Each row has a name. After each piece below comes the name of the row it's from, unless a question asks for something else. Each question is about the rows just above it. Places in a row count from 1.

Columns, left to right: Y V R H P Q E K F X
gegib: [ 15 -37  37   4 -43  42  29  29 -42  44]
loz: [ 15  44 -34 -49  64  11 -34 -38  72 -16]
Bibi: [ 15  41  -6  74 -10  14  40 -35 -53  54]
saf: [ 15 -76  69 -14  11  -6 -47  67  67  22]
Zoreb: [ 16  33 -38 -24  64 -18 -48  28  53  12]
tufi: [ 15 -68 -57 -34 -34 -34 -34  23  28 -47]
zosav: [ 15 -60 -72   9  40  40  29  40  28  29]
Count of [14] in gegib:	0
How many times does saf hold [11]?	1
Which column holds this, read top down? [ 22  12 -47]	X
Count of [39] in zosav:	0
Which column holds this, read top down? [-53  67  53  28  28]	F
[ 29 -34  40 -47 -48] is in which column, read top down?	E
Times [-34] occurs in tufi:	4

Columns, left to right: Z C G N B L W
zosav: [14 42 13 42  8 15  2]
zor: [-23 -47   0 -35  13   8  -2]
saf: [  9 -47 -12 -45   9  17  -4]
Laku: [ 5 28 36  5  5 37 -2]
tufi: [-59 -35   4 -20   9 -12   1]
Zoreb: [-26  11 -42  10  -2 -41   1]
Row and place of [-42] in the named rows:	Zoreb, 3
[-2 -4 -2  1] is in which column, read top down?	W
Which column holds [-35  11] top down?	C
Where in the named rows is [10]?	Zoreb, 4
[-23] is at row and place	zor, 1
Times [37] occurs in Laku:	1
Row and place of [-41] in the named rows:	Zoreb, 6

Columns, left to right: Puzif gika gaka vuno Voton milim Giga Levif Buzin
Laku: [-48   8 -32  19   4  -7  48   0 -13]
loz: [-21   0 -44  11  24  -9   2 -29   9]
zosav: [-34 -18   2  11  16  28   8   7 -45]
kisuv: [-21   0 -44  11  24  -9   2 -29  13]
saf: [-21   0 -44  11  -2   1  11  -9  -3]
tufi: [-29   9 -20  -7 -21 -18 -17  17  -9]
gegib: [-27 -19 -27  22  19  19  15  -3 -16]
tupe: [-44   0 -44  11  11 -44   2  11  11]
Gona: [-75  -8  -2 -43  22  -2 -37  28  -7]
zor: [-29 -16   7  17  13  14   8  29 -37]
Row and place of [-8] in the named rows:	Gona, 2
Count of [-44] in tupe:	3

Columns, left to right: U A T S M J
Bibi: [ 47  62 -57  53  57  66]
tufi: [ 51  49 -44  41  48  51]
Laku: [ 58  55 -52  48  48  62]
zosav: [ 58  58 -53  50  53  62]
Gona: [ 44  43 -39  37  43  45]
kisuv: [ 53  52 -49  46  44  42]
Zoreb: [ 46  47 -40  43  43  46]
tupe: [ 47  46 -44  38  37  51]
zor: [ 60  59 -53  53  54  63]
loz: [ 61  61 -56  52  55  65]
gegib: [ 55  55 -51  46  49  58]
saf: [37 52 54 46 50 54]
How many times does saf hold [54]?	2
Which column holds [42 46 51 63 65 58] top down?	J
How many times does Zoreb hold [46]?	2
Row and place of [38] in the named rows:	tupe, 4
Row and place of [41] in the named rows:	tufi, 4
Which column holds this, read top down? [62 62 45 42 46]	J

Columns, left to right: sapum Zaf fifif Tamo
Gona: [ 62 -64   7   7]
saf: [-15 -40 -63 -69]
Laku: [-26  77 -33 -20]
gegib: [-47  33   6 -12]
Row and place of [6] in the named rows:	gegib, 3
Where in the named rows is [-33]?	Laku, 3
Times [-64] occurs in Gona:	1
Where in the named rows is [-63]?	saf, 3
[-64 -40  77] is in which column, read top down?	Zaf

Columns, left to right: Tav kofim govaf fev
tufi: [ 47 -30 -31 -29]
zor: [ 52 -18 -56 -38]
Zoreb: [ 55 -50 -50 -53]
loz: [ 53 -10 -60 -40]
saf: [ 21 -45 -61 -59]
tupe: [ 50 -53 -45 -47]
Gona: [ 51 -18 -48 -29]
zosav: [ 17 -57 -48 -52]
kisuv: [ 46 -58 -39 -12]
Laku: [ 15 -38 -33 -68]
Bibi: [ 40 -57 -59 -41]
[-50 -60] is in which column, read top down?	govaf
Which column holds [-56 -50] top down?	govaf

Columns, left to right: mapo fumi Toge burid
tufi: [-53  68  69  67]
Laku: [-45  67  60  56]
saf: [-54  78 -54  78]
zor: [-40  54  56  60]
gegib: [-54  57  61  70]
tupe: [-41  41  69  69]
kisuv: [-67  69  73 -55]
Zoreb: [-69  49  57  65]
Bibi: [-54  88  60  69]
loz: [59 65 59 74]
zosav: [ -7   6 -10 -24]
Gona: [-71  11  70 -65]
[-54  56] is in which column, read top down?	Toge
Which column holds this, read top down? [57 60]	Toge
How many times does saf hold [-53]?	0
How many times does loz hold [75]?	0
Which column holds this, read top down? [65  6]	fumi
[ 56  78  60  70  69 -55  65] is in which column, read top down?	burid

Columns, left to right: zemul Lep goke Fak salen ribiz Sedu Pem Doka mafe
loz: [-56  -6  -6  -6 -56  -6  -6  -7  -6 -56]
saf: [ 16 -52  24  45  37  31  44 -54 -41 -18]
tufi: [-83  57  29 -14  47 -83  80   2  -5 -19]
Laku: [-28 -67  16  66 -13 -78  27 -44 -15  -7]
Gona: [  5 -65  47 -37  58  36  -3  36   0  47]
gegib: [-46  10  35 -25  65 -13  -7  35  77 -68]
zor: [-82 -66  66 -78  52 -57  21  46  -3 -51]
zosav: [  9  63 -57 -54  51  47 -53 -21  21 -55]
tupe: [ 69 -11 -33 -69 -18 -28 -31  31 -37 -76]
kisuv: [ 21 -10  28 -83 -10  19  41 -49   3  37]
Zoreb: [-12  58  78  50  22  25 -78   9 -56 -25]
Count of [-6] in loz:	6
Which column holds [-31  41] top down?	Sedu
Which column holds [ -7  21 -53] top down?	Sedu
[57] is at row and place	tufi, 2
Count of [-83] in tufi:	2
Count of [66] in Laku:	1
How many times does loz hold [-56]?	3

